A small network was shown many inputs. Here are its activations along a few directions, one row for each input.
In each table, some parts of the input vary, and every possible input appears once, in random order.
Descriptions start from the smaller parts, as in this example, which fits no table here: one of 2 separate values, together with either a single point or one of 11 places around a ring or (one of 4 places along a line, together with one of 8 places around a ring).
Shared parts are said once, and a part with two or three values counts as separate values.

Other details of the inputs vary at random and push rows far along two fixed directions, the same in every table; ignore that.

Rows:
R1: [  3  14 -17  -2 -45 -33  14   1 -14   9  -6]
R2: [-15  14  -1  -9 -24 -22  12   8 -10   1   3]
R3: [  5  -6   1   2  31  19 -14 -10  16  -2 -11]
R4: [-13  17 -22 -16 -33 -14  29  12 -24   0  10]
R5: [ 23 -38  14 -18  17  -4  -2  -3 -22  24   3]
R6: [-22   9   5  19  -3   4 -21   0  29  -4  -4]
R7: [ 19   4  -4   4  32  11 -11 -12  21  -7  -9]
R8: [-21  13   6  16  -1   1 -16  -2  30  -6 -10]
R9: [  4  -2  14  -1  37  20   3   4  10 -21   8]
R10: [ 46 -15 -10 -21  24  -2   9  -2 -16   9  -8]
R11: [  0 -10  18   4  29  25 -10 -14   6 -13   0]
R12: [  0  10 -10   4 -36 -20   3  -1  -2  10  -9]
R13: [ 28 -21   0 -29  29   2  12  -2 -25   9   1]
R14: [-16   9  -7 -10 -40 -29  17   2 -23   8   3]
R15: [ -1 -20  28  16  23  19 -16   1  10  -1   9]
R16: [-18  22   5  10   5  -4 -10   8  31 -14  -7]
R17: [ 30 -35  -9 -10  18  13   1   1 -24  23   0]
R18: [-27   9   8  19  -1  23 -14 -11  13 -21   8]
R19: [-22  23   8  10   7  15  -3  -3  15 -30   5]
R20: [  5 -11   0   5  28  22 -19  -9  15  -1  -5]
R21: [ -6  17 -30 -12 -35 -16  28  15 -20   0   1]
R22: [ 21   4  10   2  30  -2 -12   3  27  -4 -10]
R23: [-20  18   5  14   4  -5 -13   0  30 -11  -8]
R24: [ 42 -28 -10 -12  15   6  -2 -10 -18  19  -5]
R25: [ 25 -39   8  -9  17  18   5  -3 -35  13  10]
R26: [21  3  8  3 31 -1 -6 11 30 -4 -5]
R27: [ -9  13   1  29  -7   6 -20   4  32   1   0]
R28: [  2  14 -29  -3 -46 -14  13  -6 -20   8  -7]
R29: [-24  19   8  14   6  14  -6 -11  14 -27   4]
R30: [-28  13  -1  13   2  19 -17  -9  19 -10   6]
R31: [-27  10  23  18  -2   7 -13  -6  20 -16   1]
R32: [ 34 -25   4 -22  25 -12  14  16 -12  15  -5]
R33: [ 24 -42  22 -12  13   0   0  -4 -28  14   5]
R34: [ 26 -25   0 -26  27   1   9 -10 -26  12   0]
R35: [ 43 -30 -12  -6  15  10   0  -2 -19  23  -1]
R36: [-28   8  12  21  -2  10 -18   5  24   0   9]
R37: [-17  26  -8   8   9   9  -6   1  25 -19  -6]
R38: [-14  10   8  -4 -28 -18  15   7 -16  -9   5]
R39: [-10  14 -22  -4 -24 -11  11  -3 -12  -1  -5]
R40: [-24  22  10   7   8  -1  -2  13  30 -14   6]
R41: [-22  18  19  13   5   2   0  12  24 -24   8]
R42: [-18   5  -5  -8 -45 -23  13   1 -23  13   1]
R43: [-17   9 -18 -11 -41 -10  16  -6 -29   7   3]
R44: [-12  -1 -15   5 -48 -18   9  12 -21  19   3]
R45: [-19   4 -15   3 -30   5   6   2 -18   9  12]
R46: [-15   5   2  -4 -43 -26  19   0 -29  -2   5]
R47: [ 47 -15 -13 -21  25  -1  15   7 -13  10  -4]
R48: [ 17 -10  10  12  22   6 -23  -5  26   5  -6]
Description of these inputs: one of 2 separate values, together with one of 4 places along a line, together with one of 6 places along a line.
Changing only the place on the line of 4 turns R35 into R45. The same change can be made to R27. Which row results?
> R36
Start at R11 and move only the place on the line of 4, one step at a time. The first step leads to R43. Which rows follow, in order?
> R3, R28
Which other rows does R19 become when the place on the line of 6 takes its other values? List them by row number.
> R9, R11, R18, R25, R29

Rows:
R49: [-23  31   4   8 -23 -22   0   3  20 -13  -5]
R50: [-21  35  -5  11 -10  -6  -1   8  27 -18   1]
R51: [-21  39 -19   5 -17  -5   8   1  15 -19  -1]
R52: [ 15  -3 -28 -12 -49 -28  23   8 -40  22  -2]
R53: [  9   6 -13   6  15  11  -7  -7  15  -4  -8]
R54: [ 34 -20   7  -2  58  22 -18  -7  19   4 -12]
R55: [-21  14  -8  14 -10  16 -10 -10  10  -8   3]
R56: [-18   6  12   7   6   9  -2   2   6 -15   9]
R57: [ 10 -15  16  -4  54  28  -7 -10   8 -14   4]
R58: [ 39 -28  -1 -11  19  -4   1   3 -12  20  -6]
R59: [ 20 -27 -16 -21 -33 -11  20  -1 -53  26   5]
R60: [-30  24 -16  16 -26  11  -5 -11   6 -11   5]
R61: [-27  17   1   7  -3  12   1  -4   5 -21   6]
R62: [ 23 -10  21  -3  51   6  -9   5  26  -1  -4]
R63: [-45  22  -1  25 -37  -1 -13   1  17  -3   5]
R64: [ -8  12   6   3   8 -10  -4   9  22  -4  -3]
R65: [-13   5  -2  11   0  17 -12  -9   8  -4   1]
R66: [ 20   0 -27 -30 -31 -27  35   6 -45  13  -2]
R67: [ 13  -6 -21 -10 -52 -31  23  10 -37  26  -2]
R68: [-30  19  -7  20 -29   5  -9  -2   9  -6   7]
R69: [-46  29   4  19 -31  -1   1   6  11 -21  11]
R70: [ 48 -35  -4 -18  29   4   2  -1 -15  20  -9]
R71: [ 27 -12   1 -18  15 -13  11   9 -10   9  -2]
R72: [-21  23   2  21 -20 -10 -15  -3  29  -8  -9]
R73: [ 20 -33  21 -15  22   1   9   3 -23  10   7]
R74: [ 21 -31  12 -20  24   8  10   0 -26   5   5]
R75: [-13  29  -8   3  -1  -1   2   3  19 -15  -4]
R76: [-10   0  17   5  33  24  -9  -5  14 -18   3]
R77: [ 14 -25  24   9  40  22 -22  -6  17   7   2]
R78: [-32   8  13   9 -13  -3  -1   6   6  -9   7]
R79: [ 21 -20  15   5  44   9 -22   1  27   9 -10]
R80: [  2 -13 -17 -10 -53 -20  19   3 -48  24   8]
R81: [ 21  -4 -22 -29 -33 -29  34  11 -42  15  -1]
R82: [  0  13 -14   9   4   9  -8  -5  17  -6  -8]
R83: [ 33 -45  21 -14  24  -1  -8 -12 -21  23  -3]
R84: [-12  -6  34   7  28   8 -15  -6  19 -14   1]
Changing only one part turns R71 into R58. The same change can be made to R62. Which row results?
> R67
What do these inputs look like to the network?
> one of 4 places along a line, together with one of 9 places along a line
Which other rows does R54 become when the place on the line of 4 takes its other values? List them by row number.
> R65, R75, R76
